A small network was trained on made-up records. Each row is its average activation on records with the value named, seen along a few directions.
Values that are neighbours, or in one group, have similar rows; names and order tell nothing.
(in the rows, 500 means zero)
Random noise pushes rows far along 21 fixed directions. That doesn't count. These rows show it; they differ only by the noise:
[110 567 608 308 421 554 461 368 432 145 584 435 445 395 642 350 697 532
 285 302 611 519 591 148 778 431 410 518 564 360 823]
[347 602 632 596 559 581 487 634 513 500 500 565 457 485 393 517 593 527
 581 362 577 615 358 444 525 434 580 576 268 402 442]
[597 506 592 563 366 488 285 551 595 652 529 550 357 693 263 401 679 497
 492 399 625 750 487 263 631 522 403 527 406 537 409]
[669 496 584 606 511 522 682 375 564 271 520 568 535 538 768 524 354 419
 500 350 682 533 451 484 568 469 482 537 415 497 484]
[710 336 458 393 506 519 469 720 583 459 686 598 622 614 623 394 594 562
 463 368 412 305 394 687 507 390 409 409 421 518 727]
[401 462 459 725 680 508 664 474 618 584 507 537 660 364 422 549 280 371
 586 550 494 724 660 620 507 667 682 532 702 510 643]
[608 506 545 466 467 745 728 467 415 590 366 458 497 524 343 552 622 594
 705 587 561 441 536 658 421 469 534 499 412 423 363]
[243 552 355 376 503 447 522 601 591 812 590 300 557 586 440 277 349 670
 430 461 711 533 549 232 487 564 489 394 338 827 646]
[333 305 361 620 462 549 568 372 690 650 445 435 353 258 541 431 820 441
 461 469 626 522 690 555 267 576 480 377 208 521 529]
[691 521 377 399 389 752 539 677 577 423 593 602 447 662 586 465 649 478
 491 609 473 229 587 614 386 404 448 413 676 479 370]
[301 655 508 470 669 484 292 306 492 361 580 533 418 574 519 537 561 370
 520 593 394 522 514 374 434 328 456 700 344 543 471]
[595 344 636 542 481 166 345 491 655 905 521 647 340 693 367 392 766 280
 605 416 517 489 432 431 384 533 347 426 607 585 496]
[669 541 730 379 359 640 304 495 450 596 400 618 526 489 395 686 699 279
 461 514 340 595 623 686 472 605 647 405 795 468 493]
[251 538 606 553 603 517 464 533 422 498 443 689 578 431 565 589 336 585
 437 343 402 518 567 434 513 407 555 603 728 255 563]
[813 487 588 406 398 449 613 497 410 350 472 371 411 534 392 419 717 526
 684 546 508 447 408 611 752 470 374 452 535 469 592]
[305 521 453 651 517 490 563 408 849 409 472 552 386 378 703 324 606 389
 339 406 641 430 564 473 452 542 483 352 519 445 650]
[215 637 738 480 417 609 160 547 413 409 452 555 330 517 477 511 777 657
 501 526 397 625 639 420 362 440 743 635 539 502 501]
[488 468 389 523 603 586 641 709 635 463 574 553 616 387 604 512 431 630
 500 406 536 366 680 611 543 467 441 482 551 504 674]
[607 707 663 477 504 521 477 613 505 145 574 488 544 591 519 529 536 572
 487 384 612 521 371 525 710 527 598 587 460 415 493]
[398 403 349 673 639 498 680 377 507 527 563 517 389 437 420 424 585 260
 695 624 443 603 605 474 528 459 429 583 649 380 472]
[273 568 574 699 571 555 668 440 775 489 378 658 461 362 589 426 437 502
 434 380 546 564 494 405 332 481 498 482 434 345 523]
[339 321 519 578 601 576 524 335 504 502 531 720 715 570 791 685 338 267
 414 504 504 419 445 483 526 438 282 570 587 503 419]
[434 342 302 390 497 286 547 573 450 264 729 455 517 266 604 633 659 428
 342 357 623 245 614 518 400 571 482 460 449 359 612]


Field Rero:
j16: [556 519 493 424 299 722 598 468 507 501 413 471 440 509 487 450 528 501
 472 650 507 402 413 457 513 423 408 334 477 550 478]
j10: [654 447 670 425 239 567 686 525 591 453 367 639 502 513 402 419 388 763
 389 312 722 441 581 225 586 488 299 404 671 384 704]
j18: [703 468 515 519 489 561 415 502 594 532 498 662 645 679 641 514 375 513
 307 302 473 467 407 523 612 469 353 474 532 367 399]
j7: [283 732 564 504 696 374 556 823 665 712 538 386 559 387 313 497 542 429
 628 522 547 605 499 462 634 745 586 511 575 726 497]
j3: [399 468 449 436 556 338 356 272 698 465 523 502 563 575 613 485 614 373
 293 561 486 377 454 464 380 605 278 521 394 579 424]
j1: [513 474 415 511 513 607 258 307 439 500 571 530 484 689 397 410 464 309
 500 747 247 617 407 558 355 376 662 526 481 573 556]
j11: [496 695 351 317 561 575 426 729 622 631 487 408 622 447 414 497 540 476
 314 549 355 385 374 648 482 614 427 359 414 495 354]
j5: [526 483 599 447 596 364 536 443 426 499 419 525 526 492 471 534 430 586
 594 476 516 268 358 577 619 393 410 490 467 480 667]
j8: [458 553 502 578 567 538 327 539 514 434 584 545 459 523 263 545 665 304
 586 634 420 588 415 595 443 504 652 574 423 471 483]
j6: [383 326 338 512 558 350 660 356 573 600 454 474 646 444 759 391 273 544
 353 655 229 511 416 479 179 652 399 482 545 534 363]
j15: [246 482 679 687 614 352 277 529 657 666 401 549 642 625 394 459 514 768
 435 512 387 659 312 535 458 648 530 636 397 474 418]
j17: [346 579 373 582 418 759 270 561 520 600 433 429 340 421 415 324 514 548
 353 482 356 746 563 420 647 431 619 422 475 405 485]
j13: [401 487 572 509 590 286 747 452 494 339 543 595 660 494 498 692 355 642
 423 350 701 278 484 391 356 644 471 639 581 212 355]
j4: [338 466 492 512 511 234 565 303 693 418 515 371 549 513 642 388 437 585
 383 568 651 445 594 357 460 695 440 490 608 690 627]
j19: [626 633 367 548 569 602 443 329 558 258 562 369 296 512 490 330 789 408
 524 448 497 673 594 503 659 455 472 617 294 357 360]
j2: [694 917 659 352 557 265 433 398 475 481 203 325 374 447 466 616 432 726
 531 356 638 213 468 680 551 453 614 437 388 441 483]
j9: [377 241 577 526 429 585 419 494 348 433 529 647 614 465 514 579 540 554
 383 480 366 608 523 486 464 563 575 563 613 345 559]
j12: [542 543 516 463 524 245 560 561 681 448 616 474 581 500 556 448 376 392
 419 494 523 564 375 347 456 683 403 500 461 713 530]
j14: [412 455 492 397 625 252 579 381 379 509 559 550 441 377 471 504 564 293
 480 372 362 441 469 429 352 513 523 534 630 239 534]
Rero is arranged as a line.
A walk along Rero starts at j5 and steps to its neighbour j9. Put j16, j18, j1, j6, j12, j14 in the order it reaches them. -> j6, j14, j12, j1, j18, j16
List every value one step from j8, in the order listed. -> j3, j19
List every value one step from j17, in the order listed. -> j13

Field Piv:
v2: [488 598 574 381 668 582 541 653 310 694 553 495 536 450 700 609 476 454
 680 305 340 604 578 516 539 345 491 616 366 634 348]
v1: [469 344 382 674 573 262 454 130 828 664 386 635 452 530 434 393 536 281
 365 586 464 392 452 534 274 534 277 394 524 349 556]
v10: [474 462 346 491 654 179 690 519 600 569 692 398 692 647 417 392 413 315
 479 566 539 440 226 490 561 721 392 460 636 452 455]
v11: [674 315 477 691 422 361  53 341 369 766 410 650 332 546 203 714 404 389
 491 532 539 591 561 484 491 397 556 513 466 517 516]
v8: [409 388 526 687 441 362 213 617 688 634 477 588 468 583 527 395 541 582
 418 513 435 617 368 443 494 527 350 500 430 629 481]
v4: [441 536 595 386 500 263 269 542 453 345 580 352 514 626 616 443 585 697
 471 466 617 266 299 589 633 462 566 460 332 669 734]
v9: [674 409 741 438 528 437 475 633 460 680 504 674 542 423 487 599 607 435
 532 140 402 510 430 650 367 464 646 453 416 356 606]
v3: [672 355 448 434 299 793 487 572 562 296 604 709 509 528 441 518 573 425
 376 588 416 446 395 391 406 342 297 449 334 460 536]
v7: [669 759 354 304 804 384 451 486 671 469 684 339 637 509 557 580 529 354
 446 455 419 629 762 531 543 718 391 693 369 716 307]
v5: [453 477 361 510 658 457 690 312 467 578 475 474 412 426 539 578 482 368
 652 592 528 377 733 426 573 421 230 616 604 518 382]
v6: [509 499 426 517 307 549  84 500 448 757 387 500 494 708 363 530 317 744
 317 552 597 561 621 401 554 487 559 444 570 627 442]
Piv is arranged as a line.
List every value one step from v4, in the order listed. -> v2, v10
List every value one step from v8, in the order listed. -> v1
List every value one step from v5, in the order listed. -> v11, v9
